These are the activations of a small neural network, seen along a few directions. Each row is one input.
In each table, some parts of the input vary, and every possible input appears once, in random order.
Descriptions start from the smaller parts, as in this example, which fits no table here: one of 6 places along a line, together with either a single point or one of 9 places along a line or (one of 2 separate values, together with one of 8 places around a ring).
Shared parts are said once, and a part with two or three values counts as separate values.
(in the rows, 128 means zero)

A family of inputs:
x1: [129 197 124 136 118 119  97  89  83 100  89 129 123 174 171 141 175 136]
x2: [176 106 174 100 176 185 147 183 184 135 182 154 120  60  48 167 136 133]
x3: [153 131 188 156 135 153 189 138  87 125 153 190 184 135  89 127 123 150]
x4: [ 45 123 211  77  40  65 116 170  73  66 130 111  82 174 147  42 115 147]
x5: [111 129  45 165 137 107 124  78 145 169  97 104 154 137 172 130 101  99]
x6: [118 139  26 175 192  92  85  64 190 163  99 112 142 110 186 123 114  93]
x7: [169 139 136  67  96 177  95 151 123 102 107  85  69 127  99 193 188 139]
x8: [148  69  38 127 112 160 132 130 153 177 111  71 114 112 134 169 106 114]
x9: [ 45  47 116 103  79  66 107 174 163 138 147  81  92 111 169  39  36 107]
x10: [143 165 150 126  60 144 140 107  34  96  79 122 131 199 141 151 172 156]
x11: [ 65  87 242 100 134  81 150 210 146  98 204 171 124  95 107  21  62 138]
x12: [129 167 171 166 183 120 163 110 131 131 163 199 186 120 104 113 128 127]
x13: [167 107 169 126 158 175 167 165 137 138 176 169 143  89  68 152 131 144]
x14: [144  89  47 154  99 146 134 116 110 163  87  87 143 146 168 145  95 122]
x15: [128 182 163 179 224  95 139  85 163 127 165 212 184 107 108 102 141 119]
x16: [156  67  44 100 131 169 112 146 199 174 119  58  92  82 111 186 109 103]
x17: [159 141 131  94  80 167 117 134  80 107 101 101  92 155 119 177 183 150]
x18: [121 217 129 153 151  84  90  53 104  96  93 148 130 169 163 126 188 126]
Q: The inputs of x4 and x11 match in every part but one. If x1 is changed in the same way as x4 into x11, which row does it become?
A: x12
Q: What do these inputs look like to the network?
A: one of 3 separate values, together with either a single point or one of 5 places along a line
Q: Which other rows does x3 become when the choice among 3 separate values takes its other values? List them by row number.
A: x10, x14
Q: Start at x16 and move only the place on the line of 5, one step at a time. The first step leads to x8. Which rows follow, in order?
A: x14, x5, x6

A family of inputs:
x19: [ 84  94 181 118 116  88 142 167 120 120 161 139 120 123 140  60  74 127]
x20: [ 98  99 170 118 111 116 157 176 150 108 148 139 127 115 116  57  91 145]
x21: [116 167 195  92 105 120 107 137  76  80 122 146 103 164 125 131 172 152]
x22: [167 160  53 167 188 161 130  77 138 156  90 128 154 132 151 188 153 121]
x23: [164 161  99 133  70 135  74  97  69  99  89  95  88 180 171 175 177 137]
x24: [ 78 117 149 108 127  81 120 151 146 118 145 116 109 128 147  72  96 123]
x25: [102 103  50 125 100 108 101 113 126 151  91  71 122 148 192 121 101 114]
x26: [145 119 179 131 163 136 155 143 140 138 179 182 154 105  96 122 125 144]
x27: [ 85 103  93 127 106  90 116 112 117 135 125  94 108 131 154  95 107 112]
x28: [132 163 137 118  80 128 110 106  53 100 110 116  93 170 134 151 188 142]
x29: [100 103 105 119  95 111 130 124 147 147 109 106 127 137 135 122 101 118]
x30: [131 155 222 102  97 134 136 156  68  64 117 156 124 152 113  97 159 163]
x31: [160  99  64 133 113 142  94 119 139 144  96  78 108 123 137 170 118 107]
x32: [142 149 156 129 155 149 141 133 148 144 161 162 154 101 110 143 126 123]
x33: [134  99 175 112 125 146 167 180 148 108 158 134 134 104  86  92 108 140]
x34: [147 132  98 139 154 138 136  94 136 155 132 135 127 107 116 154 155 123]
x35: [164 135  55 134 154 161 123  95 145 169  95 110 135 124 155 180 143 127]
x36: [128 100  98 122 118 137 135 128 124 143 129  98 108 112 105 147 132 115]
x37: [160 162 107 162 179 140 146  77 150 148 115 154 167 131 109 169 150 116]
x38: [123 117 157 109 120 151 143 166 136 131 157 126 131 105 101 135 101 115]
x39: [149 174 150 161 185 143 142 117 142 134 154 184 176 108 101 152 138 119]
x40: [ 84 111 146 108 123 102 127 158 158 121 145 127 112 123 128  92 104 135]
x41: [159 156 170 166 191 140 162 129 153 116 153 191 181 110  82 107 146 144]
x42: [122  93  60 140  98 114  81 115 145 143  90  84 110 137 167 139 108 110]
Q: What do these inputs look like to the network?
A: one of 4 places along a line, together with either a single point or one of 5 places along a line
Q: The inputs of x23 and x28 match in every part but the place on the line of 4. If x42 is changed in the same way as x23 into x28, which row does it become?
A: x29
Q: Start at x27 and move only the place on the line of 5, one step at a time. The first step leads to x29. Which rows follow, in order?
A: x36, x34, x37
Q: List by row number the other rows that have the place on the line of 4 in common with x33.
A: x19, x20, x26, x30, x41

A family of inputs:
x43: [123 118 149 116 124 127 130 147 126 118 138 132 121 123 118 116 126 135]
x44: [154 139  19 138 116 146  92  82 126 156  64  67 115 153 181 185 150 114]
x45: [158 149  24 141 125 148  90  76 130 153  65  75 115 151 176 191 158 113]
x46: [123 130 150 124 139 121 126 138 138 122 145 142 127 119 120 118 126 128]
x47: [112 122 150 126 118 116 134 139 118 120 139 137 126 131 129 104 118 133]
x48: [108 118 141 122 122 115 132 140 134 128 144 130 122 121 126 107 112 125]
x49: [130 131 155 131 136 127 134 137 123 120 143 151 136 124 121 116 129 137]
x50: [126 135 158 128 136 122 129 138 122 114 141 150 131 129 123 114 131 137]
x51: [134 123 152 121 133 134 135 143 130 122 143 142 128 119 111 125 130 135]
x52: [155 147  15 147 128 150  97  69 131 161  65  76 121 146 170 192 156 111]
x53: [120 128 155 118 117 126 130 145 119 116 137 134 127 130 121 116 126 134]
x54: [127 126 146 127 139 127 131 138 140 128 147 144 132 115 117 120 123 129]
x55: [119 132 151 127 138 118 136 132 135 120 138 140 133 124 116 114 124 127]
x56: [116 122 144 122 130 120 126 142 135 124 143 134 125 119 124 112 120 128]
x57: [125 129 156 119 134 126 134 139 129 117 142 139 123 123 111 120 133 133]
x58: [113 114 142 123 119 118 133 142 130 124 133 127 128 126 127 108 109 127]
x59: [113 123 145 124 129 116 136 136 131 123 136 132 131 124 120 108 117 127]
x60: [159 136   7 156 124 148 100  64 131 163  62  74 125 147 163 195 154 108]
x61: [128 129 153 136 139 126 143 132 121 125 145 152 141 124 118 116 125 135]
x62: [130 123 144 133 139 129 142 135 133 129 140 143 142 120 115 120 117 128]
x63: [131 122 149 126 136 133 145 139 128 127 145 143 133 119 108 124 127 133]
x64: [128 132 155 128 130 131 145 136 122 125 144 145 139 126 112 124 126 131]
x65: [119 112 147 116 115 127 131 149 124 120 137 127 118 125 123 114 118 134]
x66: [129 122 143 132 141 129 135 138 138 132 148 144 136 114 117 122 119 128]
x67: [155 130  17 140 101 143  93  79 124 155  59  60 111 152 181 179 142 112]
x68: [130 133 157 123 127 133 136 140 124 121 141 144 135 126 115 125 129 134]
x69: [116 128 153 126 127 117 133 137 119 118 140 142 129 129 125 106 125 135]
x70: [112 124 153 118 110 121 136 142 118 120 137 130 124 132 124 112 118 131]
x71: [122 139 161 121 128 124 135 137 123 115 140 142 129 130 115 121 132 132]
x72: [123 128 147 129 139 123 141 131 136 127 140 142 138 120 114 116 121 127]
Q: The inputs of x51 and x63 match in every part but one. If x72 is changed in the same way as x51 into x63, which row does it become?
A: x62
Q: What do these inputs look like to the network?
A: one of 5 places along a line, together with either a single point or one of 5 places around a ring
Q: List by row number the other rows that have the place on the line of 5 in common with x47.
A: x48, x58, x65, x67, x70
Q: List by row number the other rows that have the place on the line of 5 in common with x43.
A: x44, x53, x56, x59, x69

A family of inputs:
x73: [146 150 119 126 143 147 123 118 131 130 123 128 128 127 123 159 151 128]
x74: [134 137 115 128 113 132 117 115 106 121 110 118 116 145 137 142 151 135]
x75: [139 158 116 138 149 131 121 104 130 130 120 135 135 132 136 143 148 125]
x76: [136 124  97 133 142 148 136 123 136 152 133 125 132 117 130 150 129 126]
x77: [132 118 108 129 102 127 109 127 122 122 101 107 122 140 147 127 120 126]
x78: [145 118 100 148 143 138 128 118 140 144 122 132 140 119 130 140 122 124]
x79: [147 149 118 136 144 137 113 112 130 125 118 135 130 127 129 149 150 129]
x80: [136 127  98 150 148 130 134 110 139 149 125 131 147 124 136 136 120 121]
x81: [117 114 100 115 122 130 125 129 145 143 127 101 111 119 131 134 123 120]
x82: [116 116 101 131 129 112 122 115 147 140 118 110 127 125 136 122 112 113]
x83: [134 138 115 118 112 141 127 121 107 127 114 112 115 146 131 152 153 134]
x84: [124 124 105 115 103 136 117 135 118 131 111  99 111 140 148 138 126 128]
x85: [116 110 231 118 132 106 151 171 128  98 179 182 144 109  82  76 101 142]
x86: [100 125 225 122 130  97 157 170 127 101 192 179 147 111  94  69 105 136]
x87: [125 108 103 131 124 120 116 123 149 135 116 109 121 121 130 125 115 116]
x88: [109 115 231 106 142 128 166 187 124 103 182 174 131 108  85  79 111 146]
x89: [125 146 114 129 118 125 125 107 104 126 111 119 120 149 144 137 149 131]
x90: [122 127 107 130 108 121 116 119 120 127 102 107 128 144 154 124 118 123]
Q: The inputs of x79 and x73 match in every part but one. If x78 is changed in the same way as x79 into x73, which row does it become?
A: x76
Q: What do these inputs look like to the network?
A: one of 3 separate values, together with either a single point or one of 5 places around a ring
Q: Which other rows does x77 become when the choice among 3 separate values takes its other values? List them by row number.
A: x84, x90
Q: List by row number the other rows that have the choice among 3 separate values in common with x86.
A: x75, x80, x82, x89, x90
